Each row below holds a small network's activations on one input, seen along a few directions.
In each table, some parts of the input vary, and every possible input appears once, in random order.
A made-up example of a description, with smaller parts first: one of 5 places around a ring, together with either a single point or one of 9 places around a ring or (one of 3 separate values, together with one of 6 places along a line).
Shared parts are said once, and a part with two or three values counts as separate values.
In the rows, zero is written as 128.

Other details of the inputs vary at random and push rows far along two fixed directions, the same in every table; ignore that.

Rows:
row 1: [ 86 132 136 134 176  68  57 160  75  70 143 133]
row 2: [ 93 139 151 121 195  88  88 202 101  96 193 117]
row 3: [127 112 145 128 115 150 139 117 130 151  94 101]
row 4: [147 110 130 121 121 143 143 126 132 163 109 100]
row 5: [143 110 125 145 115 132 137 120 122 159  92 113]
row 6: [ 88 136 150 131 193  83  79 213  87  89 188 124]
row 7: [156 181 120 137  61 141 123  85 196  46 154 196]
row 8: [130 108 142 117 118 152 139 117 133 156 102 103]
row 9: [157 175  94 130  51 142 127  67 204  48 161 219]
row 10: [160 181 115 136  56 139 121  78 198  48 149 209]
row 11: [118 100 114 129 113 150 141 107 122 158 101 114]
row 12: [135 103 104 133 115 141 143 115 123 164 110 112]
row 13: [146 112 133 132 118 140 143 126 131 157 102  99]
row 14: [142 112 130 145 116 137 143 124 123 156  96 103]
row 15: [110 120 104 125 137 105  67 165 117  88 182 132]
row 16: [137 147 152 115 162 136 183 138 135 169 131 113]
row 17: [ 76 119 132 121 171  84  55 148  68  79 154 137]
row 18: [136 102 107 138 116 135 139 113 119 164 101 117]
row 19: [145 109 118 123 121 142 145 127 129 168 113 102]
row 20: [120 139 131 129 142 122 163  96  95 145  81 125]
row 21: [139 150 152 112 169 134 183 138 133 174 127 117]
row 22: [128 106 129 119 117 152 142 118 130 159 107 105]
row 23: [ 93 138 150 127 189  88  87 203  99  90 191 120]
row 24: [121 102 118 123 115 152 143 113 126 160 107 106]
row 25: [163 209 133 107 127 126 160 117 197  78 189 202]
row 26: [120 104 127 136 110 141 132 107 116 157  85 120]
row 27: [138 104 116 141 114 133 135 115 118 164  93 118]
Each input here is: either one of 3 separate values or one of 6 places along a line or (one of 2 separate values, together with one of 9 places around a ring).

Rows:
row 28: [158 130 103 121  70 155 124  82 161 108 107 129]
row 29: [110  96 126 154 165 107 131 157  69 168 105  90]
row 30: [168 154 137 103 109 150 178 102 178 119 145 137]
row 31: [168 164 125 112 109 125 171  76 157 111 125 151]
row 32: [145 132 128 105 126 166 190  96 155 190 108 126]
row 33: [113  85 125 154 101 147 122 105 121 147  88 124]
row 34: [141 122 125 131 116 163 196 119 142 186 116 111]
row 35: [106 123 138 103 171 117  97 160 120 119 168 119]
row 36: [143 118 128 152 141 114 141 133 102 164  91 111]
row 37: [102 110 105 143  99 127  88 120 135  94 123 140]
row 38: [ 94  95 134 117 170 142 135 167  94 184 130  91]
row 39: [124 122 128 114 158 118 143 106 103 164 106 110]
row 40: [118 151 129 140 140  91  55 193 140  54 210 150]
row 41: [ 88 124 101 130 117  97  25 155 124  36 175 146]
row 42: [143 124 142 125 147 114 145 131 105 156  91 107]
row 43: [141 158 100 121 104 144 176  84 151 126 128 175]
row 44: [158 173 132 134 110 121 104 149 186  74 178 169]
row 45: [ 96  98 120 141 167 115 138 152  64 167 111  95]
row 46: [117 121 150 118 167 109  93 189 118 112 159 104]
row 47: [116 122 134 142 166  81  76 178  89 110 134 122]
row 48: [117  74 132 124 121 140  90 129  88 153  97  78]
row 49: [131 114 137 145 137 140 156 148 125 175 126  93]
row 50: [150 169 105 114 108 138 169  66 164 125 124 183]
row 51: [107 204 192 129 122 129 126 121 162  35 148 178]
row 52: [146 116 125 131  61 151 127  84 147 125 108 158]
Describe the family of inputs behind these rows.
> either a single point or one of 6 places around a ring or (one of 2 separate values, together with one of 9 places around a ring)
Change only the place on the ring of 9 in row 50. List by row number the other rows that result.
> row 29, row 31, row 36, row 39, row 42, row 43, row 45, row 47
Start at row 41 and move only the place on the ring of 6, one step at a time. The first step leads to row 28. Which rows follow, in order?
> row 48, row 52, row 33, row 37

Rows:
row 53: [101 127 157 123 192 101 117 155  91 142 127 118]
row 54: [ 83 109 133 120 137 131  88 135 109 111 140 113]
row 55: [139 101 120 114  98 178 195  70 139 203  71 105]
row 56: [ 97  87 112 120 143 123  90 154 101 137 146 117]
row 57: [107  93 143 130 134 117  73 167 111 128 122 100]
row 58: [109  87 111 134 135 121  91 159 108 132 154 119]
row 59: [101 101 105 127 144 107  91 139  83 131 128 130]
row 60: [181 168 152 116 108 161 208  94 177 161 124 145]
row 61: [162 105 103 142  95 157 192  78 126 199  67 122]
row 62: [138 175 117 134  76 121  97  87 165  18 160 196]
row 63: [168 117 117 146  92 151 169  88 138 188  57 107]
row 64: [133 164 122 127  74 138  98 100 186  25 176 186]
row 65: [108 104 141 143 134 109  80 146  84 106 107 110]
row 66: [ 92 110 113 121 142 109  92 126  85 119 128 127]
row 67: [166 100 112 145  90 172 188  93 155 205  81  98]
row 68: [159 172  86 148  79 114  95 106 175  45 178 199]
row 69: [116 126 161 126 187  94 123 161  89 143 137 107]
row 70: [170 152 129 133  98 168 220 108 172 170 109 122]
row 71: [ 88 118 128 127 139 112  90 123  88 106 123 122]
row 72: [165 105 124 139  87 167 173  97 161 200  72  97]
row 73: [168 156 125 143 106 144 216  97 157 164  96 129]
row 74: [183 147 116 102 119 145 194  74 161 165  93 116]
row 75: [114 123 148 132 178  94 128 170  87 136 141  99]
row 76: [112 103 137 139 138 103  73 154  92 121 104 111]
row 77: [ 90 122 148 118 178 127 114 173 101 145 138 112]
row 78: [ 89 118 134 138 178 104 120 168  86 139 123 106]
row 79: [137 192 116 126 103 130 125 131 195  49 195 200]
row 80: [119 107 129  91 176 118 100 170 101 142 149  77]
row 81: [113 121 152 122 171 116 125 185  97 143 157  91]
row 82: [137 199 120 124 118 111 124 110 181  45 178 215]
row 83: [103 127 162 113 181 122 116 168 104 148 144 112]
row 84: [147 163 125 132  67 132  91 111 190  29 171 189]
Changing only one part turns row 67 into row 68. The same change can be made to row 60. Which row results?
> row 69
Describe the family of inputs behind these rows.
> one of 2 separate values, together with either a single point or one of 6 places around a ring or one of 9 places around a ring
Change only the place on the ring of 6 in row 69. List by row number the other rows that result.
> row 53, row 73, row 75, row 78, row 82

Rows:
row 85: [136 103 136 125 149 140 163 144 118 200 102  84]
row 86: [156 164 127 125 119 127 158 104 157 116 137 163]
row 87: [123 108 143 124 147 148 164 138 116 187 103  85]
row 88: [155 167 126 117 115 133 160  95 160 113 136 166]
row 89: [153 162 118 133  80 137 138  78 169  85 120 179]
row 90: [129  78 111 133 120 148 143 121 107 187  92  86]
row 91: [165  93 139 129 114 178 224  97 127 251  38  55]
row 92: [144 165 132 117 117 135 162  93 156 112 132 160]
row 93: [157 172 129 131 115 127 159 106 161 104 141 170]
row 94: [ 98 114 116 135 137 106  83 137  96 107 130 131]
row 95: [114 132 135 131 151 102  99 151 103  99 141 124]
row 96: [107 100 129 132 131 122  76 157 109 115 140 112]
row 97: [100 137 146 125 162 108 113 151 104 107 146 129]
row 98: [107  95 113 131 127 120  79 153 108 118 146 117]
row 99: [115 122 133 129 160 111 101 178 116 122 160 114]
row 100: [113 122 129 116 158 115  96 167 118 119 164 120]
row 101: [148 154  98 135  86 132 139  77 157  95 126 175]
row 102: [106  98 122 131 130 122  79 154 107 119 141 114]
row 103: [147 157 112 132  84 136 137  80 161  94 118 175]
row 104: [101 117 137 135 140 105  83 138 101  98 122 125]
row 105: [110 105 134 133 127 121  78 151 117 110 139 112]
row 106: [107 127 134 115 154 120  99 161 120 111 164 122]
row 107: [129 107 143 129 145 146 168 144 117 194  99  83]
row 108: [154 175 132 129 107 134 169  97 167 106 136 171]
Changing only one part turns row 101 into row 90. The same change can be made to row 104. Which row results?
> row 105
Describe the family of inputs behind these rows.
> one of 2 separate values, together with either a single point or one of 5 places along a line or one of 6 places around a ring
Change only the choice among 2 separate values in row 85. List by row number the other rows that result.
> row 86
Change only the choice among 2 separate values in row 98. List by row number the other rows that result.
> row 94
Change only the place on the ring of 6 in row 92. List by row number the other rows that result.
> row 86, row 88, row 93, row 97, row 108
